<34>: [-36 -47  -3  -1  -6 -29 -15 -29  -5   8 -11 -21]
<120>: [ 18 -56 -20   9  -7  -1 -49  49  -4  -4  -2  17]
<117>: [ 36  30 -15   9   5  41  -1 -21 -18  -7 -11  72]
<161>: [ -8 -27   4  -9   3  29  16  32 -12   7  10  -3]
<201>: [ 19 -32 -11 -15  -2 -24  -3  65 -37 -10   5  26]
<184>: [-19  10  10 -10   4  34  12  47 -12  -2  -2   6]
<108>: [-62 -57 -11 -14  -5  23   9  39 -43  -3   0   1]
<151>: [  8  81   8  20 -10 -17 -18  -1 -45  -7  -6  -3]
<27>: [  7  -8  -6 -22  10  -6 -59 -58 -18 -12  -2  27]
<17>: [-17 -20   8  25  -2  18 -56 -20  11  -6 -15  29]
<104>: [ 19 -32 -11 -15  -2 -24  -3  65 -37 -10   5   7]
common <108> <151>:  : [-3]
rev: [ 11 -20 -56  18] : <17>

<12>: [ 29  -5  -4   6  -5   3   5  -4   2  23 -12 -67   5 -18 -32  16  49   5
  -3 -17  -9 -11  -3   0  33   3 -23  -5  21 -15  22  23 -13   1   6  13
  11  -3  10   7  16 -46  -7  20  19 -14 -11   6  18  31  15   0]
<62>: [  6 -12   4 -28 -16 -14  -5   1 -45   3   3  27  -4  37  27 -29  15  20
   0  25   2 -20  -8  12 -46 -10  11 -20 -23   7   1   5 -39  -4  -2 -14
  -3  15  15  27   0  29  -4 -20 -19 -30  -1 -16  18   2   0  -5]
<6>: [ 29  -5  -4   6   4   3   5  -4   2  23 -12 -67   5 -18 -32  16  49   5
  -3 -17  -9 -11  -3   0  33   3 -23  24  21 -15  22  23  -8 -33   9   2
 -14  30   2  22 -18   6 -12   4 -31 -16  23   6  14 -19 -14 -27]
<47>: [ 29  -5  -4   6 -16   3   5  -4   2  23 -12 -67   5 -18 -32  16  49   5
  -3 -17  -9 -11  -3   0  33   3 -23  24  21 -15  22  23  -8 -33   9   2
 -14  30   2  22 -18   6 -12   4 -31 -16 -14   8   1  25  13   9]
len: [ 29  -5  -4   6  -5   3   5  -4   2  23 -12 -67   5 -18 -32  16  49   5
  -3 -17  -9 -11  -3   0  33   3 -23  -5  21 -15  22  23 -13   1   6  13
  11  -3  10   7  16 -46  -7  20] : 44
asked: [ 29  -5  -4   6 -16   3   5  -4   2  23 -12 -67   5 -18 -32  16  49   5
  -3 -17  -9 -11  -3   0  33   3 -23  24  21 -15  22  23  -8 -33   9   2
 -14  30   2  22 -18   6 -12   4 -31 -16 -14   8   1  25  13   9] : <47>
rev: [  1   8 -14 -16 -31   4 -12   6] : <47>
asked: [ 29  -5  -4   6  -5   3   5  -4   2  23 -12 -67   5 -18 -32  16  49   5
  -3 -17  -9 -11  -3   0  33   3 -23  -5  21 -15  22  23 -13   1   6  13
  11  -3  10   7  16 -46  -7  20  19 -14 -11   6  18  31  15   0] : <12>

<136>: [-42  55  59  56 -23 -53  16  19 -56]
<73>: [ 40 -32 -40 -45 -55 -49  19 -41  58]
<14>: [-26  70  79  77  -8 -35  18 -10 -38]
<93>: [ 40 -24 -34 -39 -60 -56  24 -40  56]
<134>: [ -9 -61 -50 -60  58  80 -57 -10  -3]
<96>: [ 40 -24 -34 -39 -60 -56  26 -40  56]
<87>: [-26  70  79  77  -8 -35  17 -10 -38]
<115>: [-26 -52 -38 -47  63  81 -61   5 -25]
<57>: [ 33 -43 -55 -57 -61 -52  23 -26  48]
<32>: [-10 -70 -84 -81 -55 -47  11  27  -2]
<54>: [ 33 -43 -55 -57 -61 -52  23 -47  48]
len: [-10 -70 -84 -81 -55] : 5
len: [-42  55  59  56 -23 -53  16] : 7
len: [ 33 -43 -55 -57 -61 -52] : 6
rev: [ 19  16 -53 -23  56  59  55] : <136>

<7>: [ 50 -29 -11 -37]
<71>: [ 79 -29 -13  47]
<21>: [-12  44   2  56]
<148>: [-44  14  44 -12]
<139>: [ 50 -29  17 -12]
<37>: [ 50 -29 -13  47]
rev: [-37 -11 -29] : <7>
len: [-44] : 1
len: [ 50 -29] : 2
common <21> <139>:  : [-12]

